These are the activations of a small network on made-up records, seen along a few directions, one row for each record.
Here are examples, each followed by its value of one field, J.
The largest differences between rows may come from other fields.
In the rows, zero is written as 500.
Random noise pushes rows far along 4 fixed directions. That doesn't count. These rows show it; they differ only by the noise:
[475 456 439 434 635 387 492 445 534 742 572 335 428 672 597 622]
[668 388 587 494 527 617 486 448 706 377 654 529 504 480 595 458]
[789 408 489 280 688 616 478 501 767 508 611 467 549 567 431 584]
[627 445 470 277 765 488 483 475 505 515 695 273 666 676 492 453]
[372 444 519 623 486 391 494 404 503 645 593 414 373 590 725 539]
[219 534 539 762 374 360 430 424 446 594 590 568 415 542 675 508]

[498 461 488 670 296 522 562 506 583 613 318 634 210 370 613 654] => j5
[535 530 481 350 603 493 504 510 577 633 376 501 444 472 330 666] => j11
[630 529 396 603 309 610 492 615 517 387 474 687 534 452 481 423] => j16
[304 564 573 616 416 433 465 464 532 600 358 635 359 396 450 645] => j14
[228 611 507 422 641 290 468 477 249 593 512 332 642 616 407 474] => j13
[358 658 331 393 612 354 459 597 238 638 445 428 655 620 296 542] => j12
[491 448 342 393 594 356 614 492 448 907 323 261 248 634 600 752] => j15
[419 490 479 658 354 470 551 499 386 498 430 517 391 434 631 477] => j12
[420 564 319 664 330 430 494 577 417 668 439 580 426 604 589 549] => j7
[203 651 551 667 356 388 411 517 499 578 362 740 441 413 350 625] => j18
[270 594 650 654 400 470 449 472 386 310 535 616 604 370 456 352] => j20
[489 381 588 558 445 471 612 392 550 576 426 374 256 440 718 530] => j17
[477 355 661 541 479 476 620 369 562 529 458 340 287 433 736 511] => j13
[462 649 304 595 353 474 450 666 295 483 475 634 653 569 402 413] => j6
[520 646 360 470 493 515 395 658 427 433 506 671 730 561 254 465] => j4
[298 557 437 679 356 403 509 504 411 670 412 550 370 512 588 584] => j19
[479 598 461 408 496 484 453 567 707 738 230 711 352 409 195 859] => j9
[496 438 459 506 509 448 576 476 471 644 414 381 335 511 616 592] => j19
[513 415 654 560 431 555 545 434 642 417 448 540 366 370 569 513] => j18
[661 446 630 520 400 681 519 482 752 352 406 709 385 267 431 548] => j1
[341 542 573 495 547 415 516 457 331 460 512 388 565 491 498 403] => j20
[686 513 333 496 403 577 535 637 419 431 476 542 573 533 489 403] => j6
[451 528 481 407 577 433 518 485 504 682 366 443 399 495 411 655] => j11
[497 526 446 674 316 546 474 550 538 454 492 685 470 479 556 470] => j4
[400 581 242 473 535 318 539 592 101 661 505 255 614 738 551 394] => j16
[716 436 423 572 318 632 548 576 705 519 397 668 344 438 557 593] => j3
[523 488 615 524 445 569 513 477 619 402 443 606 453 369 460 500] => j8
[523 579 331 557 394 502 450 593 556 639 423 666 463 557 433 606] => j7
[529 454 658 394 602 559 526 455 463 279 566 400 631 402 451 367] => j9
[516 575 460 597 329 574 471 606 532 437 351 770 464 357 349 572] => j5
[417 598 595 549 433 545 420 518 534 351 459 728 578 349 303 489] => j1
[555 414 458 494 480 484 602 489 421 532 453 352 406 496 643 499] => j15
[461 558 623 459 544 538 467 496 468 309 544 546 665 417 367 375] => j8
[601 380 455 458 574 479 518 428 714 749 539 408 303 638 670 685] => j10
[527 544 542 389 572 539 473 518 619 520 402 595 501 413 296 629] => j14
[365 412 604 712 312 445 579 379 625 690 326 545  91 348 725 695] => j2
[336 489 682 578 514 483 495 412 370 300 583 443 573 414 564 334] => j2
[352 631 379 313 674 300 462 530 431 859 361 397 487 633 270 743] => j17
[524 601 493 489 524 571 340 557 644 405 629 751 700 542 295 501] => j10
[511 515 410 576 414 503 512 577 298 357 571 471 648 559 567 298] => j3

Which value of J does each new row have?
[485 561 443 335 621 440 485 518 555 725 353 484 439 509 293 726] => j2
[529 643 266 482 435 474 442 666 427 618 405 638 582 580 303 569] => j16
[525 358 735 638 345 621 597 400 575 243 471 523 359 259 673 383] => j9
[428 487 617 504 521 499 509 446 448 390 511 458 527 413 493 436] => j2
[552 486 558 546 414 593 537 522 463 307 491 562 541 374 505 391] => j15
[557 483 515 406 654 515 399 479 698 548 646 542 568 625 445 593] => j10
[183 577 628 778 276 402 446 449 519 536 389 732 346 366 524 578] => j13
[653 528 414 589 296 630 470 624 686 462 405 796 461 421 404 585] => j3
[786 260 538 427 505 617 702 438 582 478 430 274 256 418 763 498] => j5
[585 499 289 497 440 469 571 602 289 541 477 370 540 622 582 405] => j16
[399 418 710 589 496 498 571 376 313 212 649 315 586 423 723 176] => j8
[653 434 512 377 655 575 469 473 539 372 726 391 686 632 545 354] => j10
[179 665 575 608 450 379 374 496 537 648 389 742 447 418 295 724] => j2
[462 512 615 549 446 533 488 473 584 415 463 608 473 381 463 495] => j8
[589 519 154 419 493 378 577 633 369 889 330 347 368 722 540 681] => j6
[444 470 580 530 479 491 548 439 497 500 445 471 401 407 545 512] => j11
[461 505 591 413 614 494 509 464 428 408 521 410 590 456 442 433] => j14
[679 483 459 401 565 589 429 526 788 584 518 638 479 550 387 672] => j10
[550 648 341 591 315 579 418 678 475 406 454 804 643 473 302 453] => j16
[333 582 635 601 424 490 453 483 453 348 515 626 590 377 420 402] => j8
